Each row has a name. Each question is about the rows just above it. Places in a row count from 1.

-127,-126,126,-139,821,639,808,-128,55,822,-146,112,-752 = (136)
-736,-734,722,-735,52,-123,38,-735,712,56,-733,720,17 = (75)
-27,-27,28,-28,10,2,9,-27,25,10,-28,28,-7 = (139)
709,708,-693,710,-26,131,-14,709,-675,-31,708,-690,-36 = (23)
15,15,-14,13,37,36,37,14,-21,36,13,-15,-37 = (57)
-31,-31,33,-32,-22,-20,-22,-31,27,-22,-32,32,20 = (203)
One entry of (136) was changed: -127,-126,126,-139,821,640,808,-128,55,822,-146,112,-752. Where, and from what? -> 6, 639
Changed (23): 709,708,-693,710,-26,131,-14,710,-675,-31,708,-690,-36. Place and old value: -> 8, 709
Where does -27,-27,28,-29,10,2,9,-27,25,10,-28,28,-7 differ from (139), and what was there? -> 4, -28
Where does 15,15,-14,13,37,36,37,14,-21,36,13,-15,-38 differ from (57), and what was there? -> 13, -37
Changed (136): -127,-125,126,-139,821,639,808,-128,55,822,-146,112,-752. Place and old value: -> 2, -126
Where does 16,15,-14,13,37,36,37,14,-21,36,13,-15,-37 differ from (57), and what was there? -> 1, 15
Where does -735,-734,722,-735,52,-123,38,-735,712,56,-733,720,17 differ from (75), and what was there? -> 1, -736

-710,-345,-511,613 -> (23)
-18,333,-63,394 -> (75)
114,439,1,357 -> (170)
Where does -710,-345,-511,614 differ from (23), and what was there? -> 4, 613
Changed (23): -709,-345,-511,613. Place and old value: -> 1, -710
Where does -710,-346,-511,613 differ from (23), and what was there? -> 2, -345
Where does -18,333,-63,395 differ from (75), and what was there? -> 4, 394
Changed (170): 115,439,1,357. Place and old value: -> 1, 114
Where does -18,333,-62,394 differ from (75), and what was there? -> 3, -63
Changed (23): -711,-345,-511,613. Place and old value: -> 1, -710

419,197,103,207,462,270,116,255,330,331,110,306,550 = (139)
362,313,185,266,472,192,218,272,554,225,244,303,359 = (106)
225,531,257,201,465,396,267,664,440,126,29,198,323 = (83)
211,231,241,326,347,307,272,615,254,380,4,364,235 = (167)
188,392,229,370,224,372,216,181,168,202,175,267,83 = (176)
329,189,384,325,115,464,284,319,247,267,403,333,262 = (23)
259,362,205,381,373,407,434,353,354,182,112,212,270 = (57)
247,241,152,272,181,221,326,312,279,215,395,279,137 = (203)
416,249,243,311,215,286,162,290,457,62,396,262,-57 = (75)
307,351,292,285,260,316,249,349,402,395,361,414,180 = (170)
188,392,229,370,315,372,216,181,168,202,175,267,83 = (24)
305,299,162,230,173,192,241,122,271,580,391,276,333 = (136)
Where does 225,531,257,201,465,396,267,664,440,126,29,199,323 differ from (83), and what was there? -> 12, 198
Changed (83): 225,531,257,200,465,396,267,664,440,126,29,198,323. Place and old value: -> 4, 201
One entry of (106) was changed: 363,313,185,266,472,192,218,272,554,225,244,303,359. Where, and from what? -> 1, 362
Changed (136): 305,299,162,230,174,192,241,122,271,580,391,276,333. Place and old value: -> 5, 173

96,-475,179,494,250,-65,415,214,26,318,264,-154,133,139,164,422,-359,113,-292,-383,289,35,-57,532,-233,-70,74 : (24)
-117,281,227,-126,-437,-190,397,60,287,-589,-198,224,-368,-278,26,63,56,2,-215,365,366,-139,301,-605,267,261,-73 : (136)
-550,166,201,-529,96,-132,318,178,187,-436,-17,-25,-80,215,119,-227,187,289,-157,-94,-175,10,185,62,315,254,455 : (167)
96,-475,179,494,250,-65,415,214,26,318,264,-154,133,139,164,422,-359,113,-292,-383,289,35,-57,532,-29,-483,-136 : (176)
Changed (176): 95,-475,179,494,250,-65,415,214,26,318,264,-154,133,139,164,422,-359,113,-292,-383,289,35,-57,532,-29,-483,-136. Place and old value: -> 1, 96
One entry of (167) was changed: -550,166,201,-529,96,-132,318,178,187,-437,-17,-25,-80,215,119,-227,187,289,-157,-94,-175,10,185,62,315,254,455. Where, and from what? -> 10, -436
One entry of (176) was changed: 96,-475,179,494,250,-65,415,214,26,318,264,-154,133,139,164,422,-359,113,-292,-383,289,35,-57,532,-29,-483,-135. Where, and from what? -> 27, -136
One entry of (136) was changed: -117,282,227,-126,-437,-190,397,60,287,-589,-198,224,-368,-278,26,63,56,2,-215,365,366,-139,301,-605,267,261,-73. Where, and from what? -> 2, 281
Changed (167): -550,166,201,-529,96,-132,318,178,187,-436,-17,-25,-80,215,119,-227,187,289,-157,-94,-175,9,185,62,315,254,455. Place and old value: -> 22, 10
Where does -550,166,201,-529,96,-132,318,178,187,-436,-17,-25,-80,215,119,-227,187,288,-157,-94,-175,10,185,62,315,254,455 differ from (167), and what was there? -> 18, 289
Where does 96,-475,179,494,250,-65,415,214,26,318,264,-154,133,139,165,422,-359,113,-292,-383,289,35,-57,532,-29,-483,-136 differ from (176), and what was there? -> 15, 164

215,-672,591,-388 -> (106)
219,-645,608,-379 -> (136)
204,-579,576,-343 -> (167)
215,-672,584,-355 -> (24)
215,-616,593,-365 -> (75)
209,-608,591,-356 -> (83)
206,-586,576,-346 -> (203)
218,-637,607,-372 -> (23)
215,-628,603,-369 -> (170)
One entry of (23) was changed: 218,-638,607,-372. Where, and from what? -> 2, -637
Where does 215,-627,603,-369 differ from (170), and what was there? -> 2, -628
Where does 209,-608,590,-356 differ from (83), and what was there? -> 3, 591
Where does 204,-578,576,-343 differ from (167), and what was there? -> 2, -579

9,-151,-893,-208,-363,-58,-231,19,302,67,-238,-168 : (203)
9,-506,-225,17,447,828,202,19,73,109,228,-27 : (106)
341,-151,407,17,95,828,202,-262,73,150,242,49 : (139)
544,-269,231,17,-293,635,202,-402,73,191,-136,-141 : (176)
-296,126,-401,17,-293,-714,-231,300,62,-192,-282,-76 : (75)
Where does 544,-269,231,17,-292,635,202,-402,73,191,-136,-141 differ from (176), and what was there? -> 5, -293
Where does 341,-151,407,17,95,828,202,-263,73,150,242,49 differ from (139), and what was there? -> 8, -262
Where does 9,-506,-225,17,447,828,202,19,73,109,227,-27 differ from (106), and what was there? -> 11, 228

